A small network was shown many inputs. Here are its activations along a few directions, one row for each input.
Each table varies a few parts of the input and shows all the possible inputs, shuffled.
Descriptions start from the smaller parts, as in this example, which fits no table here: line(6) and (point or line(11) or (values(3) and ring(5))).
Shared parts are said once, and a part with two or three values counts as separate values.

A family of inputs:
R1: 2	68	27	-3	-16	-32	-19	-11	10	-24	29	30	-24	10	-14	-9
R2: 7	-11	15	-13	25	34	17	-5	-33	-18	6	16	1	12	-38	-5
R3: -7	52	35	5	-20	-37	-20	-1	19	-29	28	15	-16	21	-1	-5
R4: 12	0	-49	-2	-13	28	9	20	10	40	26	-9	26	-24	-3	-3
R5: 9	-10	-44	4	-16	26	7	24	15	39	26	-15	29	-17	2	-1
R6: 8	-14	-42	7	-17	25	5	26	18	38	25	-18	31	-14	5	-1
R7: -42	-12	-82	47	0	33	-32	20	68	-6	-38	-39	11	-36	-5	21
R8: 22	-7	1	-23	13	-21	18	-28	-38	33	-27	9	-22	-20	29	4
R9: -11	44	39	9	-22	-38	-21	5	24	-31	27	9	-12	27	6	-4
R10: -5	56	33	3	-19	-36	-20	-3	17	-28	28	19	-18	18	-5	-6
R11: 9	-6	12	-15	27	35	18	-8	-36	-17	7	19	-1	9	-41	-5
R12: -1	-34	28	-1	17	30	14	9	-19	-23	2	0	14	25	-24	-7
R13: 17	14	-56	-10	-9	30	13	14	2	42	26	0	21	-34	-12	-4
R14: 18	-16	5	-18	9	-23	17	-23	-33	31	-28	2	-17	-14	34	4
R15: -41	-34	-28	18	15	-20	-29	-26	35	-16	-94	-33	-23	-20	29	27
R16: 17	-20	7	-16	7	-24	16	-20	-31	30	-29	-1	-14	-11	37	4
R17: 13	5	-51	-5	-12	28	11	18	8	40	26	-6	24	-27	-6	-3
R18: 6	-15	18	-10	23	33	17	-2	-30	-19	5	13	4	14	-36	-6
R19: 13	-30	11	-10	3	-26	15	-15	-26	28	-30	-8	-9	-4	42	3
R20: 15	9	-54	-8	-10	29	12	16	5	41	26	-3	22	-31	-9	-4
R21: -2	-39	30	2	16	29	14	11	-16	-24	2	-3	16	28	-22	-8
R22: -66	30	-3	40	-2	-39	-70	-1	73	-70	-36	-4	-20	2	-7	19
R23: 2	-24	23	-6	20	32	16	3	-24	-21	4	7	9	19	-30	-6
R24: 15	-25	9	-13	5	-25	16	-18	-29	29	-30	-4	-11	-8	39	4
R25: 4	-20	20	-8	21	33	16	0	-27	-20	4	10	6	17	-33	-6
R26: -49	-36	-14	35	35	35	-30	-5	34	-73	-57	-21	0	1	-32	19
R27: -9	48	37	7	-21	-38	-21	2	22	-30	27	12	-14	24	2	-5
R28: 7	-19	-40	10	-18	25	4	28	21	38	25	-21	33	-10	7	0
R29: -2	60	31	1	-18	-34	-20	-6	14	-27	28	22	-20	15	-8	-7
R30: 10	-5	-47	1	-15	27	8	22	12	39	26	-12	27	-21	-1	-2
R31: 20	-11	3	-21	11	-22	17	-26	-36	32	-28	5	-19	-17	31	4
R32: 0	64	29	-1	-17	-33	-19	-8	12	-25	28	26	-22	12	-11	-8
R33: 10	-39	14	-5	0	-29	14	-11	-21	27	-32	-14	-4	3	47	3
R34: 12	-34	13	-8	2	-28	15	-13	-24	27	-31	-11	-7	-1	44	3
R35: 1	-29	25	-3	18	31	15	6	-22	-22	3	3	11	22	-27	-7
R36: -13	40	41	12	-23	-39	-22	8	26	-33	26	5	-10	30	10	-4
Question: Changing only one part turns R33 into R28. The same change can be made to R14. Which row results?
Answer: R17
Question: What is each input in this table made of?
Answer: values(4) and (point or line(8))
Question: Change only the values(4) part in R32. List by row number the other rows that result.
Answer: R2, R20, R31
Question: Start at R11 and move only the line(8) part, one step at a time. The first step leads to R2. Which rows follow, in order?
Answer: R18, R25, R23, R35, R12, R21

A family of inputs:
R37: -29	10	-48	47	-18	-5	-37	24	63	-2	14	-28	13	-19	20	23
R38: -34	9	-40	-9	-11	-16	-46	-15	59	-5	-22	-11	2	-15	4	18
R39: -9	-45	47	-12	35	-17	5	-15	-40	-39	-20	3	7	9	21	4
R40: -18	-55	20	11	15	-29	-1	0	-20	1	-65	1	-16	10	16	-1
R41: -18	11	10	-24	11	7	-15	-10	22	-57	5	5	16	9	-37	1
R42: -10	-48	-7	10	14	-47	-21	-20	-1	17	-50	-12	-1	-12	55	21
R43: 13	49	2	13	-30	-10	4	39	13	7	75	13	20	-2	1	-25
R44: 22	-1	46	-33	2	-55	22	1	-49	26	11	28	1	2	38	-12
R45: -13	12	3	33	3	26	-11	26	27	-61	37	-7	32	8	-14	0
R46: 7	53	8	-45	-32	-27	-1	-1	1	5	41	31	12	-2	-21	-19
R47: 13	24	17	33	-16	24	-12	28	13	2	67	14	4	31	-28	-10
R48: 32	27	30	-3	3	13	21	-30	-33	8	11	10	-43	26	-6	-1
R49: -12	1	5	21	5	7	10	-14	2	-8	-63	-18	-39	-3	1	-1
R50: -37	6	-20	48	-11	14	-21	46	40	-18	-5	-16	5	8	-19	0
R51: 2	4	-25	17	-2	-10	-13	-33	23	5	-50	-29	-31	-29	42	22
R52: 7	25	20	-24	-14	4	-18	-12	1	3	34	29	-6	29	-51	-7
R53: 22	-30	-106	-7	48	73	25	15	-48	64	5	22	32	-82	-35	7
R54: 20	-31	58	-12	15	-22	6	-10	-51	21	4	29	-15	32	8	2
R55: 35	53	17	-22	-12	-23	33	-16	-32	12	16	8	-26	-6	21	-13
R56: 43	-90	-48	-36	-24	78	70	22	-13	90	8	-61	62	-1	18	-12
R57: -42	4	-13	-6	-4	1	-25	7	38	-18	-37	1	-9	7	-39	-3
R58: 6	10	23	0	20	15	23	-32	-15	-51	-16	-12	-20	3	5	5
Question: What is each input in this table made of?
Answer: values(2) or (line(4) and line(5))
Question: Start at R54 and move only the line(4) part, one step at a time. The first step leads to R48. Which rows follow, in order?
Answer: R52, R47

A family of inputs:
R59: 2	-12	-85	9	-46	63	8	49	50	52	43	-32	54	-18	-39	-12
R60: 40	17	50	-26	-10	-22	-16	-49	-23	-33	43	48	6	30	-32	-9
R61: 0	-37	70	-27	-1	-21	0	-35	-4	-9	-44	-15	-25	36	27	7
R62: 16	67	50	-24	-27	-88	-29	-27	-22	-31	73	58	2	23	2	-15
R63: -20	57	16	4	7	-11	-44	-13	32	-98	58	31	22	12	-45	1
R64: 37	28	81	11	-10	-5	24	-26	-27	-25	-6	8	-46	31	7	-19
R65: 42	-53	-3	-10	33	44	34	-18	-40	74	-13	-16	-18	-16	34	12
R66: -25	80	11	66	-37	-27	-47	29	75	-38	14	15	-37	17	-23	-17
R67: -13	-25	-40	13	43	66	11	30	10	19	-2	-37	3	-43	21	31
R68: 2	-39	-52	-8	2	76	27	51	10	9	34	-19	71	-29	-30	-16
R69: -35	94	-1	17	-25	-32	-79	11	75	-37	50	46	-20	14	-62	-3
R70: 20	-29	-7	1	16	-24	9	35	-40	101	4	23	1	-41	51	9
R71: -48	-18	20	20	3	-25	-39	-4	53	-85	-21	-28	26	18	12	11
R72: 9	-50	-57	-6	25	11	25	-40	-46	-2	-58	-10	6	-19	0	10
R73: -2	26	58	30	8	0	21	-6	-33	-61	-10	-1	-38	48	-17	-4
R74: 38	-64	0	-35	9	51	36	27	-37	88	0	24	31	-17	-32	-41
R75: 47	-43	-35	-27	11	4	25	-63	-38	32	-52	-4	0	-33	20	-7
R76: -15	8	-72	33	-5	56	-5	26	48	62	8	-46	-11	-28	15	34
R77: 42	-29	-25	-40	-21	-2	49	39	-38	82	43	10	58	-15	18	-26
R78: 7	-53	-23	-31	22	77	60	33	-49	44	1	-14	27	11	-37	-11
R79: -10	44	30	56	-4	-9	-11	4	31	-99	20	-4	3	14	-10	-12
R80: -47	10	-16	34	-45	-42	-69	3	97	-45	-13	-39	10	33	8	12
R81: -30	23	-86	16	-16	9	-33	5	50	40	-55	-9	-13	-59	-12	10
R82: 18	-76	-41	25	36	40	20	-3	-49	28	-9	-15	19	0	12	21
R83: -24	1	-56	-19	30	38	15	-8	11	-11	-52	-30	-9	-62	8	20
R84: -40	-40	47	-9	17	-17	-3	-13	-8	-47	-47	-20	-19	54	7	19
R85: -22	5	66	-27	-17	-81	-4	-7	2	0	-14	-4	-20	30	64	9
R86: 12	73	78	10	-26	-69	12	-1	-25	-21	26	16	-50	23	40	-24
R87: -11	37	43	-23	22	-4	-9	-22	-31	-58	27	35	-20	46	-51	12
R88: 12	0	-22	-33	7	-55	11	-5	-36	70	-47	28	-12	-58	39	-4
Question: What is each input in this table made of?
Answer: line(5) and line(6)
Question: Start at R59 and move only the line(6) part, one step at a time. The first step leads to R76. Which rows follow, in order?
Answer: R81, R80, R66, R69
Question: Change only the line(5) part in R66. List by row number the other rows that result.
Answer: R64, R73, R79, R86
Question: Change only the line(6) part in R60. List by row number the other rows that result.
Answer: R61, R64, R65, R74, R75

A family of inputs:
R89: 38	51	46	-21	-44	-26	29	25	-9	21	89	7	16	25	27	-26
R90: 52	44	-38	-40	-10	11	37	-2	-51	74	63	31	4	-26	-9	-9
R91: -42	22	82	-3	27	-53	-28	-43	-5	-80	-65	17	-69	42	-5	13
R92: 24	54	83	-19	1	10	4	-19	-30	-64	61	52	-14	53	-69	-27
R93: 43	-77	11	-32	27	66	63	26	-80	55	25	13	40	7	-26	-22
R94: 0	-114	2	-23	41	1	32	-33	-50	11	-97	-30	8	-8	41	14
R95: -62	43	1	45	18	16	-55	21	56	-111	10	14	3	10	-66	6
R96: -14	32	-108	11	-25	32	-15	19	60	37	-9	-19	14	-62	-19	1
R97: -16	-81	-68	39	24	100	13	26	22	4	-26	-55	38	-12	-21	18
R98: -4	4	46	28	-28	-95	-19	-12	10	7	-35	-9	-35	18	78	2
R99: -35	19	-31	30	-48	-20	-55	39	92	2	40	-23	31	9	9	9
R100: 15	3	-28	-15	16	-43	-6	-49	-16	44	-57	2	-38	-57	60	21
Question: Changing only one part turns R92 into R90. The same change can be made to R91. Which row results?
Answer: R100
Question: What is each input in this table made of?
Answer: values(3) and line(4)
Question: Change only the line(4) part in R96. List by row number the other rows that result.
Answer: R95, R97, R99
